A small network was shown many inputs. Here are its activations along a few directions, one row for each input.
Each table varies a few parts of the input and shows all the possible inputs, shuffled.
A made-up example of a description, with smaller parts first: one of 2 separate values, together with either a single point or one of 11 places around a ring or (one of 4 places along a line, together with one of 8 places around a ring).
Shared parts are said once, and a part with two or three values counts as separate values.
In the rows, 128 means zero.

Rows:
row 1: [122 127 126 106 130 144 124 133 122 138 132 129 123 122 145]
row 2: [110 120 114 105 166 137 117 126 121 148 139 126 116 115 122]
row 3: [129 140 132 129 118 124 131 120 142 109 137 125 106 131 140]
row 4: [154 140 154 207  79  93 156 113 114 116  89 124 183 185  85]
row 5: [128 126 132 110 125 129 124 131 139 110 128 127 124 124 122]
row 6: [159 149 150 210  68 101 154 119 104 125  86 124 181 187 107]
row 7: [133 129 130 116 114 127 126 134 141 101 130 125 122 131 119]
row 8: [127 133 127 109 121 138 126 135 126 130 130 124 121 123 143]
row 9: [114 116 120  99 146 147 116 129 120 158 130 124 119 118 146]
row 10: [129 139 119 120 130 124 125 136 132 109 135 126 114 127 115]
row 11: [134 144 122 124 124 121 123 139 135 102 133 126 113 128 114]
row 12: [124 137 121 115 141 125 124 132 131 120 137 122 116 119 118]
row 13: [132 115 120 117 136 138 123 139 131 139 136 139 129 105 138]
row 14: [167 135 149 224  79  92 155 128 111 123  90 133 188 171 101]
row 15: [120 130 115 110 147 131 125 130 125 130 137 129 116 119 119]
row 16: [118 123 124 103 139 142 120 131 122 150 131 125 122 118 147]
row 17: [135 136 128 113 112 135 123 139 132 122 128 125 119 129 142]
row 18: [112 129 129 117 147 132 126 114 134 134 137 128 111 121 146]
row 19: [154 153 145 215  87  84 154 118 107 117  95 123 175 182  78]
row 20: [108 106 125  96 159 143 117 122 128 147 134 127 125 116 128]
row 21: [121 120 129 109 132 133 123 130 138 120 131 124 124 122 123]
row 22: [138 141 132 116 107 134 123 139 133 113 128 124 121 132 143]
row 23: [107 122 123 114 151 133 127 113 129 143 138 128 108 119 145]
row 24: [110 110 123 104 149 139 121 125 130 135 132 126 125 117 126]
row 25: [147 127 126 128 114 127 123 147 138 111 133 135 126 114 135]
row 26: [123 138 134 123 130 127 132 119 139 114 140 127 109 127 141]
row 27: [117 134 130 122 136 128 129 119 136 122 139 126 109 125 141]
row 28: [125 109 119 117 146 141 123 134 125 147 135 138 130  98 141]
row 29: [142 124 127 125 122 134 125 143 136 120 134 138 129 109 136]
row 30: [104 116 124 113 162 140 121 110 128 152 140 129 109 119 146]
row 31: [122 101 115 112 154 144 115 134 125 158 135 140 127  99 142]
row 32: [136 120 122 120 129 134 123 142 134 129 132 138 128 107 138]
row 33: [147 148 153 223  82  89 161 101 114 119  98 125 170 188 106]
row 34: [116 117 128 103 141 139 124 127 132 128 134 128 126 119 123]
row 35: [116 126 115 107 158 133 120 129 126 141 137 124 116 116 121]
- Changing only one part turns row 28 into row 24. The same change can be made to row 13. Which row results? => row 34
- What is each input in this table made of? => one of 5 separate values, together with either a single point or one of 6 places along a line
- List by row number the other rows that have the choice among 5 separate values in common with row 16. => row 1, row 6, row 8, row 9, row 17, row 22

Rows:
row 36: [139 114 104 206 164 105 143 127  98 167 120 157 169 139 103]
row 37: [ 87 121 104  64 198 124 106 112 143 117 147 132  95 107 100]
row 38: [158 143 144 151  58 119 145 137 109 132  92 124 168 168 144]
row 39: [ 91 142 131  63 161 149 110 106 147 135 150  99  79 111 162]
row 40: [ 98 119 127  64 173 145 110 107 149 127 154 110  73 120 138]
row 41: [169 142 139 196  84 103 162 117 128 124 114 138 141 148 166]
row 42: [148 125 139 195 114 121 151 114 124 132 116 149 154 133 145]
row 43: [163 199 148 147  60  80 137 142 166   8 136  98 101 160  66]
row 44: [143 108 139 146  89 142 138 125 106 138  92 133 167 152 124]
row 45: [123 113 106  91 173 139 115 141 143 135 167 159  95  64 142]
row 46: [128 178 158 167  88 103 158 102 122 121 125 109 138 188 132]
row 47: [127 116 123  95 155 153 113 139 139 135 163 141  76  75 187]
row 48: [119 109 108  94 163 149 119 143 149 134 159 160  82  79 160]
row 49: [108 134 152 162 120 117 150  87 117 124 110 117 134 174 123]
row 50: [ 94 129 120  61 186 135 108 109 143 125 154 114  92 105 120]
row 51: [145 123 146 151  72 125 132 134 111 130 100 122 178 160 133]
row 52: [123  98 110  51 140 173 113 155 139 141 140 126 107  96 138]
row 53: [113 106  99  51 166 156 111 164 124 135 139 131 126  79 106]
row 54: [114 119 111  52 118 175  97 151 132 144 137 110 105  99 187]
row 55: [203 191 134 180  56  82 133 170 171  18 132 137 117 128  96]
row 56: [138 102 128 153 121 132 134 133  93 160  86 131 176 143  95]
row 57: [109 128 136 172 147 105 143  88 107 152 108 113 146 166  84]
row 58: [114  96  99  95 192 120 106 144 152 122 160 153 107  62 125]
row 59: [120 156 160 159 102 107 151  93 127 118 115 115 136 176 121]
row 60: [136 105 119 164 134 124 126 140  89 175  84 136 184 150  77]
row 61: [110 101 103  52 153 167 111 166 127 134 145 138 119  93 119]
row 62: [109 133 125 179 171 101 136 101  91 168 116 118 159 175  75]
row 63: [112 112 111  54 130 178 105 159 129 141 146 119 109 101 164]
row 64: [140 121 133 191 124 113 144 111 117 148 115 150 156 128 139]
row 65: [118 117 127  95 144 148 105 139 154 138 164 130  81  78 204]
row 66: [157 140 141 196  97 110 153 121 128 121 119 146 153 141 150]
row 67: [ 90 141 133  65 148 154 107 106 142 132 157  98  65 119 178]
row 68: [141 108 120 195 138 104 145 113 119 156 111 146 157 123 113]
row 69: [188 175 146 138  33  96 118 191 151  24 119 107 142 143  75]
row 70: [104 130 145 164 133 115 146  86 115 143 114 110 138 170 109]
row 71: [131 112 140 148 102 140 128 135 105 152 102 132 183 151 109]
- Changing only one part turns row 44 into row 49. The same change can be made to row 52. Which row results? => row 40
- What is each input in this table made of? => one of 3 separate values, together with either a single point or one of 5 places along a line or one of 6 places along a line
- Start at row 67 and move only the place on the line of 5, one step at a time. The first step leads to row 39. Which rows follow, in order? => row 40, row 50, row 37
- Change only the place on the line of 5 in row 65. List by row number the other rows that result. => row 45, row 47, row 48, row 58
- Change only the place on the line of 6 in row 36. List by row number the other rows that result. => row 41, row 42, row 64, row 66, row 68

Rows:
row 72: [155 146 126 127  82 128 132 150 144 100 143 146 110 111 158]
row 73: [127 138 158 226 121  93 156  80 101 168  94 116 179 194 122]
row 74: [164 131 124 149 119 113 122 156 139  89 129 134 139 115  99]
row 75: [107 117 123  84 137 159 118 131 114 157 129 128 124 121 165]
row 76: [124 107 116 121 138 162 119 138 133 159 138 141 114  93 171]
row 77: [101 126 127 112 163 142 129 102 128 151 149 124 103 129 151]
row 78: [121 164 141 130 124 102 131 120 141  87 131 123 107 142 126]
row 79: [161 137 120 133  98 122 125 143 146  89 127 141 131 110 127]
row 80: [148 133 133 116 105 124 121 148 139  94 123 113 133 149 100]
row 81: [101 123 126 121 179 134 132 103 132 148 141 128 119 129 118]
row 82: [130 160 126 148 133 104 124 126 147  93 128 113 114 153  85]
row 83: [125 167 146 124 105 114 131 114 145  95 142 121  90 135 152]
row 84: [125 163 140 131 106 124 139 112 149  90 140 121  94 134 135]
row 85: [143 143 141 105  88 137 123 143 137 101 122 112 118 129 137]
row 86: [117  97 110 123 151 143 125 135 123 151 137 146 132  94 141]
row 87: [156 111 139 228  93  98 156 115  98 178  90 142 190 167 123]
row 88: [156 134 130 137  94 132 126 147 151  95 139 136 121 107 145]
row 89: [134  99 114 129 165 123 120 140 123 158 129 138 144  98 105]
row 90: [165 138 123 136 112 109 127 153 135  94 129 140 130 119 115]
row 91: [141 148 132 106  96 135 123 145 132  96 122 120 131 135 124]
row 92: [109  96 119 107 153 139 120 136 116 155 126 127 146 124  93]
row 93: [ 96 130 117 111 173 130 133  98 125 148 129 125 112 122 140]
row 94: [111 103 118  96 146 152 116 129 118 154 123 122 134 120 134]
row 95: [ 91 126 127 107 158 131 128  98 121 146 144 128  99 122 170]
row 96: [146 155 137 101  82 142 123 145 139 106 128 115 114 134 149]
row 97: [129 101 115 120 144 144 118 138 124 159 142 141 117 100 157]
row 98: [108 115 121  87 142 160 122 130 110 157 130 126 129 117 151]
row 99: [140 114 148 200  94 108 156 105  89 169  75 119 199 190 113]
row 100: [113 107 124  98 159 144 116 133 115 159 123 120 143 122 117]
row 101: [120 156 136 139 125 110 136 117 142  84 136 123 110 144 102]
row 102: [ 99 111 124 125 176 114 130 101 120 150 136 124 120 126  91]
row 103: [133 141 126 120 108 116 122 154 121  92 117 121 142 138  88]
row 104: [126  87 117 128 156 132 126 139 129 152 136 151 134 102 120]
- What is each input in this table made of? => one of 3 separate values, together with either a single point or (one of 2 separate values, together with one of 5 places along a line)
- Changing only the choice among 3 separate values turns row 103 into row 82. The same change can be made to row 99. Which row results? => row 73
- Change only the choice among 3 separate values in row 80. List by row number the other rows that result. => row 90, row 101
- Change only the place on the line of 5 in row 102. List by row number the other rows that result. => row 77, row 81, row 93, row 95
- Change only the place on the line of 5 in row 79. List by row number the other rows that result. => row 72, row 74, row 88, row 90
